Each row has a name. After each piece below comes the name of the row it's from, unless a question asks for something else. Each question is about the rows just above it.

[186 113 134 140] -> <10>
[130 132 123 102] -> <161>
[194  93 146 142] -> <26>
[133 148 122 118] -> <154>
[231 113 169 139] -> <59>
[144 123 102  98] -> <20>
[100 132 144 167] -> <45>
[129 164 156 141] -> <189>
[111  96  92  88] -> <11>
[118 117 150 140] -> <55>
[ 69 133 101 126] -> <183>
which: [186 113 134 140]
<10>
Which row holds [142 146  93] read backwards?
<26>
which: [113 134]
<10>

[ 25 113  75 126] -> <94>
[ 25 113 139  29] -> <127>
[111 173 155 138] -> <29>
[ 25 125  75  37] -> <36>
Which row holds this, read backwards? [155 173 111]
<29>
Which row holds [ 75 125] read backwards?
<36>
which: [ 25 125  75  37]
<36>
What comes right after [125] in the named rows?
[75]
[ 25 113 139  29] is in which row?
<127>

[155 125 192  91 177  89 109 100 101 160 194  93 156  38  82] = <47>
[108  97 217 127 190 131 198 139  32 204 100  81  69 146 220] = <102>
[108  97 217 127  32 190 204 100 131 198 139  81  69 146 220] = <109>
The entry that follows [101]:
[160]
[127  32 190 204 100 131 198 139] is in which row?
<109>
Where do [108  97 217 127  32 190 204 100 131 198 139  81  69 146 220] appear?
<109>

[126 161 131  99] : <73>
[126 161 131 159] : <67>
[126 161 131 112] : <40>
[126 161 219 106] : <6>
The row with [219 106] is
<6>
which: [126 161 131 112]
<40>

[192 186 237 125]  <124>
[173 186 247 126]  <23>
[199 184 247 125]  <168>
[168 193 242 126]  <146>
[195 193 172 124]  <64>
[150 196 245 124]  <162>
[161 196 243 126]  <68>
which: [193 242]
<146>
which: [168 193 242 126]
<146>
Right after [161] comes
[196]
Right after [192] comes
[186]
The entry that follows [173]:
[186]
The entry that follows [245]:
[124]
Which row holds [161 196 243 126]?
<68>

[125 227 160  75 110]  <137>
[136 116 159 100 107]  <101>
[118 108  76 183 162]  <2>
[114 234 117 114 137]  <81>
[141 163 204  47  80]  <92>
[110 170  70 174 167]  <116>
[109 206  82 154 160]  <142>
[128 153 143 108 119]  <93>
[154 160] is in which row?
<142>
Where do [114 234] appear?
<81>

[126 128 126 111] = <17>
[109  97 122 135] = <61>
[125 126 128 128] = <82>
which: [126 128 126]
<17>
which: [126 128 128]
<82>
which: [125 126 128 128]
<82>

[139 157 126 137 124 138 103 104 118  99 128 124 134 165 148 132 154 141
 152 102 107 142  96 158 105 132 127 143 143 156  91 151 118 129 141 172
 120 164  94 128 125 127 127 133 116 105 131 107 102 126 120 135 129 105
 110  94] : <39>
[143 152 178 117 167 176 128 128 137  67 171 192 100 133 113 141 106 141
 106 131 139  83 131  94 105 150 118 148  83  90 122 147 130 124 164 109
 120 107 106 176 123 138  29 132 114 167 112 165 123  88  78 172 136 137
  90  68] : <141>
[133  95  95 166 130 100 131 150 155 110 140 118 140 109 147 106 134 142
 105 142 120 142 120 100 156 113 151 141 155 145 125 107 137 137 166  91
  87 121 135 106 134 108 129 102 145 163 103 160 125 153 138 118 101 100
 165 168] : <148>
[127  86 119  96 125 131 125 139 108 150 124 114 100 146 118 134 133 109
 164 127 122 137 133 145 128 127 133 102 130 102 140 118 128 107  68 141
 141 131 130 110 135 108 137 124 156  60 141 118 146 149 147 114 148 140
 150 143] : <104>
[133  95  95 166 130 100 131 150 155 110 140 118 140 109 147 106 134 119
 105 142 120 142 120 100 156 113 151 141 155 145 125 107 137 137 166  91
  87 121 135 106 120 108 129 102 145 163 103 160 125 153 138 118 101 100
 165 168] : <30>
[133  95  95 166 130 100 131 150 155 110 140 118 140 109 147 106 134 142
 105 142 120 142 120 100 156 113 151 141 155 145 125 107 137 137 166  91
  87 121 135 106 134 108 129 102 145 163 103 160 125 153 138 118 101 100
 165 168] is in which row?
<148>
Which row holds [171  67 137 128 128 176] read backwards?
<141>
What comes right after [29] in the named rows?
[132]
Where do [143 152 178 117 167 176 128 128 137  67 171 192 100 133 113 141 106 141
 106 131 139  83 131  94 105 150 118 148  83  90 122 147 130 124 164 109
 120 107 106 176 123 138  29 132 114 167 112 165 123  88  78 172 136 137
  90  68] appear?
<141>

[234  86 131 200] = <119>
[ 72 234  73  55] = <91>
[166 249 130  73] = <14>
The row with [166 249 130  73] is
<14>
Which row holds this, read backwards? [ 73 234  72]
<91>
Right after [166] comes
[249]
which: [166 249]
<14>
Right after [72] comes
[234]
which: [ 72 234]
<91>

[185 178 192  78 183  92 152 208 169 109  99  74  76 162 164  63 188 209
 145  96 172 122 161  21] = <114>
[176  68  42 182  81 111 228 250 221 152 203 162 182 218 102 185  73  93
  67  96 129  94 234 123] = <90>
[ 76 161 164 114 163 141 130  12 101 124 203 131 114  96  91 180  49  19
 127 155  31 128 138 210] = <80>
which: [ 76 161 164 114 163 141 130  12 101 124 203 131 114  96  91 180  49  19
 127 155  31 128 138 210]
<80>
The entry that follows [127]:
[155]
[ 78 183  92] is in which row?
<114>
which: [ 76 162 164]
<114>

[171 199 191  85 162 197  88] = <56>
[118 191 192 108 202 160 141] = <176>
[190 109 104 102  99 149 112] = <78>
[191 195 190  97 146 203 176] = <31>
[ 44 178 175 154 158 118 197] = <71>
[193 169 168 113 133 185  91] = <66>
[178 210 206  97 162 206  81] = <138>
[178 210 206  97 162 206  98] = <135>
[169 118 115 109 126 191 130] = <112>
[175 160 170 158 154 160 124] = <38>
The entry that follows [168]:
[113]
which: [175 160 170 158 154 160 124]
<38>
Which row holds [113 168 169] read backwards?
<66>
which: [190 109 104 102  99 149 112]
<78>
The entry that follows [199]:
[191]

[159 127 173 152 124 134 154 125 138 135 148 123 137 174 149 169 157 127
 125 179 123 132 129 125 141 147 175 126 162 128 180 149 149 167 174 169
 175 137 152 156 133 125 165 130 137 173] -> <46>
[167 121 121 122 121 127 144 161 122 122 121 122 121 136 126 162 128 125
 148 169 121 126 126 122 125 130 155 140 122 124 128 128 141 127 140 130
 121 121 145 124 141 121 129 121 153 127] -> <155>
[167 121 121 122 121 127 144 161 122 122 121 122 121 136 126 162 128 125
 148 169 121 126 126 122 125 130 155 169 121 124 122 133 148 125 144 125
 121 122 158 122 163 121 126 121 172 123] -> <167>
[184 187 157 122 122 215 163 126 125 121 122 147 214 121 121 121 122 228
 146 131 202 174 138 130 134 173 125 227 168 124 125 216 123 148 158 122
 163 125 146 126 193 229 125 122 121 121] -> <97>
[124 238 134 127 128 189 126 129 138 123 126 123 121 136 124 163 125 126
 147 174 121 126 125 123 124 132 150 145 123 122 125 132 139 128 145 127
 122 121 147 124 144 121 128 121 149 126] -> <140>
[188 173 125 121 122 204 160 162 123 121 121 137 172 193 121 122 123 221
 181 131 194 171 143 124 131 161 124 238 134 127 127 189 126 129 138 123
 126 121 147 121 202 207 121 122 128 122] -> <63>
[121 130 179 156 132 124 126 123 139 121 122 122 150 151 143 127 148 122
 122 129 123 125 123 142 134 131 138 121 160 125 175 132 127 154 143 158
 184 154 125 152 121 129 151 137 121 164] -> <143>
which: [124 238 134 127 128 189 126 129 138 123 126 123 121 136 124 163 125 126
 147 174 121 126 125 123 124 132 150 145 123 122 125 132 139 128 145 127
 122 121 147 124 144 121 128 121 149 126]
<140>
Right after [194] comes
[171]
Which row holds [126 123 138 129 126 189 127 127 134 238 124] read backwards?
<63>
which: [167 121 121 122 121 127 144 161 122 122 121 122 121 136 126 162 128 125
 148 169 121 126 126 122 125 130 155 169 121 124 122 133 148 125 144 125
 121 122 158 122 163 121 126 121 172 123]
<167>
which: [134 154]
<46>
[165 125 133 156] is which row, read backwards?
<46>

[ 77 132 121  85 131 122  90 135 104 119] = <41>
[235 110 112 109 127  59  69 118 199 169] = <171>
[199 135 132 139 134 149 136 131 137 207] = <21>
[105 178 152 131  85 122  90 135 126 112] = <13>
[ 90 146 140 131 122  90  85 109 121 105] = <174>
[162 136 162 197 172 139 130 164 136 160] = <12>
[118 151 133 143  82 161 158  98 122 122] = <16>
[ 75 112  59  26 131 183 176 137 113  76] = <24>
[112 110] is which row, read backwards?
<171>
Which row holds this, read backwards? [ 85  90 122 131]
<174>
Which row holds [140 131 122  90  85]?
<174>
Which row holds this, read backwards? [158 161  82 143]
<16>
The row with [132 121  85 131 122  90 135 104] is
<41>
What comes right after [151] in the named rows?
[133]

[122  77 128  70  12 128 165 108 227 128  81 128 158  74]  <98>
[122  77 155  70  12 128 165 108 227 128  96 250 158  74]  <69>
[128  81 128 158  73 128 165 108 227 128  60 128 158  74]  <49>
[122 128 155  68  64 119 241 103 144 128  93 128 157 119]  <53>
[122  77 155  70  12 128 165 108 227 128 250  96  63 119]  <126>
which: [122  77 128  70  12 128 165 108 227 128  81 128 158  74]
<98>
Which row holds this, read backwards? [ 96 250 128]
<126>
Which row holds this, read backwards? [ 74 158 128  81 128]
<98>
Which row holds [128  60 128 227 108 165 128] read backwards?
<49>
Which row holds [128  12  70 128  77] read backwards?
<98>
which: [122  77 155  70  12 128 165 108 227 128 250  96  63 119]
<126>

[153 108 106 133 130 112 146 107 113  78 118 152 121 147 145 162 157 108
 118 164] = <184>
[171 171 167  92 167  93  93 140 181 100 121 178  97  65 170  96 157  96
 100 173] = <202>
[153 126 139 133 134  99 112  93 147 161 106 120 135  94 128 135  87 133
 121 124] = <28>
[120 124 133 132 145 112 115 111 148 142 114 115 152 106 111 112 157 113
 136 141] = <175>
[120 124 133 132 145 112 115 111 148 142 114 115 152 106 111 112 157 113
 116 117] = <186>
[126 126 128 121 135 120 126 116 117 130 128 113 117 128 134 123 124 124
 129 121] = <149>
[113 139 103 113 132 131 145 122 136  95 118 128 103 147 145 130 161 123
 138 136] = <132>
[111 147 117  94 121 124 151 119 152 157 144 122 114 107 137 155 119  94
 103 128] = <110>
[153 108 106 133 130 112 146 107 181 100 126 152 121 147 145 162 157 108
 118 164] = <197>
[133 120 131 114 146 113 128 103 134 132 116 115 134 121 126 121 135 115
 123 121] = <214>
[145 164 139  49 144  45  90 131 175 108  87 187  75  12 150  32 176  68
  57 181] = <123>
[137 137 130 128 132 123 129 114 129  95 123 116 107 109 127 117 131 118
 139 150] = <83>
which: [120 124 133 132 145 112 115 111 148 142 114 115 152 106 111 112 157 113
 116 117]
<186>
The row with [171 171 167  92 167  93  93 140 181 100 121 178  97  65 170  96 157  96
 100 173] is
<202>

[52 54 37 23]  <100>
[ 52  54  37 129]  <9>
[162 113  40 114]  <27>
which: [52 54 37 23]
<100>

[202 119 105  62 188 152 199 159  78  89 116  63 130 100 201  90  83 183
 203]  <111>
[202 119 105 218 188 152 199 159  78  89 116  63 201 183 100  90 130  83
  62]  <85>
[115 133  92  93 214 124 200  87  89 144  66 112 223 211  48 103  91 190
 185]  <105>
Right after [144] comes
[66]
The row with [105  62 188] is
<111>
[116  89  78 159 199 152 188  62 105 119] is which row, read backwards?
<111>
[ 63 201 183 100  90 130  83] is in which row?
<85>
The row with [ 48 103] is
<105>

[121 196 148 214 202 100] : <118>
[ 97  83  62 113  84 169] : <99>
[ 97  83  62 144 117 147] : <42>
[121 196 148 233 202 100] : <87>
Where do [121 196 148 214 202 100] appear?
<118>
What comes right after [117] in the named rows?
[147]

[149 131 113 145 137]  <5>
[130  75 112  33 185]  <54>
[209  88  73 125 106]  <88>
[115  95 150 115 147]  <144>
[ 74 125 144  50 250]  <79>
[141 181  70 103 199]  <33>
[202 133  59 143 136]  <7>
Which row holds [125  73  88] read backwards?
<88>
which: [ 74 125 144  50 250]
<79>
[ 75 112] is in which row?
<54>
which: [202 133  59 143 136]
<7>
The entry that follows [131]:
[113]

[140 141 154 151 126 123 147 148 123 143  86 116 185 136  96 131 152 112
 159  88 113 168 170  81] : <3>
[160 187  95 158  81 187 170  51 116 127  96 116 113 147 156  33  99 137
 149  25 113 143  84 244] : <181>
[117  52 133 111  88 120 120 162 151  99  84  98  75  98 162  82 205 126
 141  64  66 196 100 146] : <75>
[146 202 140   9 204 162 189 167 139 161  19 104 131 122  77  47 145  74
  55 135 144 142 217  87] : <169>
[149 137 192 129 112 188 124 154 107 123 108 164 126 177  65 113 123 161
 160  88 108 116 203 124] : <178>
[165 117 222 107 110  86 141 159 112 105  64 122 114 172 150 147 166 146
 163  69  84 221 144 111] : <89>
[188  75 208 143 157 206 166 118 107 152 102 120  87 141  91  89 164 116
 192 117 124 134 195 118] : <128>
[166 110 129  94 102  69 149 156 186 113  48  46 159 138 133 127 108  51
 184  90 129 103 133  97] : <134>
[195 132  19 110 108 110 141 147 176 162  81  81 160  76 100 118 143 103
 162  93  86  99 102  79] : <172>
[208 159 133 132 124 141 141 136 193 123 142 177 163 133 144 101 162 125
 127  91 134 121 166  90] : <147>
which: [123 142 177 163 133]
<147>
Where do [154 151 126 123 147 148] appear?
<3>
Which row holds [184  51 108 127 133 138] read backwards?
<134>

[178 147 109 173] = <165>
[158 182 181 132] = <130>
[ 40 118 124 175] = <125>
[150 158 121  84] = <158>
[158 174 110  82] = <58>
[ 33 113 124 176] = <76>
[150 158 175 134] = <70>
What comes right after [178] in the named rows?
[147]
What comes right after [182] in the named rows?
[181]
Right after [181] comes
[132]
The entry that follows [174]:
[110]

[126  32 155 157]  <136>
[143  54  54  81]  <173>
[126 218 129  95]  <86>
[118 207 175  87]  <43>
[141  52  62 171]  <32>
[114 203 197  84]  <152>
[113 201 119 129]  <115>
[143  54  54 172]  <139>
Where do [129  95] appear?
<86>
The row with [118 207 175  87] is
<43>
Right after [118] comes
[207]
The row with [143  54  54 172] is
<139>
Which row holds [129 218] read backwards?
<86>
[113 201 119 129] is in which row?
<115>

[137 142 119 108 109 108 129 107 121 122 152 158 135] = <207>
[120 136 119 107 167 118 128 114 143 131 117 145 178] = <60>
[136 142  83 122 132  45 146 105 123 132 140 142 121] = <77>
[139 142 144  83 156 140 131 141 163 123 129 120 121] = <131>
[120  99 111 131 116 179 141 118 106 143 132 113 149] = <37>
[ 93 124 145 124 123 143 139 172 170 135 137 131 121] = <205>
[ 92 105 119 140 134 164 147 111 108 129 129 142 139] = <122>
[120 147 136 127 114 128 118 167 145 135 143 142 121] = <106>
[120 174 141 113 132 103 141 101 143 131 114 127 112] = <50>
[127 162 115 113 118  97 141  86 117 124 162 122 121] = <187>
[120 162 149 113 137 240 134 126 157 124 157 144 121] = <201>
Which row holds [120  99 111 131 116 179 141 118 106 143 132 113 149]?
<37>
What comes right after [158] in the named rows?
[135]
What comes right after [99] in the named rows?
[111]
Where do [120 147 136 127 114 128 118 167 145 135 143 142 121] appear?
<106>
which: [136 142  83 122 132  45 146 105 123 132 140 142 121]
<77>

[ 42  28 192 180 152 106 179 100] = <113>
[ 28 192  42 180 152  96 179 100] = <34>
[ 48  73 136 129 124 106 130 131] = <52>
which: [ 42 180 152]
<34>
which: [ 28 192  42]
<34>
The row with [ 48  73 136 129 124 106 130 131] is
<52>
which: [ 28 192  42 180 152  96 179 100]
<34>
Which row holds [180  42 192  28] read backwards?
<34>

[126 140 126 126]  <15>
[162 126 128 115]  <57>
[126 161 140 183]  <48>
[162 121 128 126]  <65>
which: [126 161 140 183]
<48>
which: [126 140 126 126]
<15>
[140 161 126] is which row, read backwards?
<48>

[126 110 116 147 121 135 113 197 119 120 124 105 154 110  97  99 115 107
 107 153 147 138 146 122] : <8>
[120 105 128 146 157 234 222 137 119 120 167 105 154 110  97  99 115 107
 128 153 147 138 146 122] : <129>
[120 147 123 132 134 119 118 153 114 124 120 105 128 146 157 234 222 135
 239 110 176 121 120 101] : <19>
[126 110 116 147 121 135 118 197 119 120 124 105 154 110  97 106 115 107
 128 153 147 138 146 122] : <18>
which: [126 110 116 147 121 135 113 197 119 120 124 105 154 110  97  99 115 107
 107 153 147 138 146 122]
<8>
which: [120 105 128 146 157 234 222 137 119 120 167 105 154 110  97  99 115 107
 128 153 147 138 146 122]
<129>
The row with [120 105 128 146 157 234 222 135] is
<19>

[180 195 151 138  82 156  54] -> <25>
[ 86 122 124 136 137 134 227] -> <72>
[ 57 136 191 224 135 197 167] -> <121>
The entry that follows [195]:
[151]
which: [180 195 151 138  82 156  54]
<25>

[ 87 160  46 204  95  47 126 232  50 106] = <62>
[235  50 106 224  72 172  93  25  44 156] = <74>
[ 87 160 133 202  73  55 167 122  19 144] = <95>
Right after [95] comes
[47]
which: [232  50]
<62>
[106  50 232] is which row, read backwards?
<62>
Which row holds [204  46] read backwards?
<62>
The row with [ 87 160  46 204  95  47 126 232  50 106] is
<62>
which: [ 87 160 133 202  73  55 167 122  19 144]
<95>

[ 72  79 178  75 208] -> <133>
[146 201  73 151 174] -> <84>
[163 159  80 169 191] -> <117>
[207  82 112 169  68] -> <96>
[159 163  80 149 180] -> <150>
[159 163  80  68 242] -> <107>
[ 72  79 178  75 208] is in which row?
<133>
which: [159 163  80  68 242]
<107>
Which row holds [146 201  73 151 174]?
<84>
which: [146 201]
<84>

[130 133  81  93 163 138 124] = <35>
[133  80  93 140 165 189 141] = <120>
[162 130 133  78  93 163 174] = <44>
[168  50  59 166 187 207 159] = <22>
Right after [140] comes
[165]
Which row holds [163  93  78 133 130] read backwards?
<44>
Which row holds [141 189 165 140  93  80] read backwards?
<120>
Which row holds this, read backwards? [ 80 133]
<120>
Which row holds [ 93  78 133] read backwards?
<44>
Where do [163 174] appear?
<44>
Where do [162 130 133  78  93 163 174] appear?
<44>

[107 187 123 114 115  64 103 136 147 148 149  95 199 108 203 190 117  69
  27 165  94  57  84 113]  <51>
[107 187 123 114 115  64 103 136 147 148 149  95 199 108 203 190 117  69
  27 165 165  57  86 112]  <108>
[107 187 123 114 115  64 103 136 147 148 149  95 199 108 203 190 117  69
  27 165 103 176 157 137]  <4>
which: [107 187 123 114 115  64 103 136 147 148 149  95 199 108 203 190 117  69
  27 165  94  57  84 113]
<51>
[107 187 123 114 115  64 103 136 147 148 149  95 199 108 203 190 117  69
  27 165 103 176 157 137] is in which row?
<4>
The entry that follows [157]:
[137]
which: [107 187 123 114 115  64 103 136 147 148 149  95 199 108 203 190 117  69
  27 165 165  57  86 112]
<108>
What comes right after [84] in the named rows?
[113]

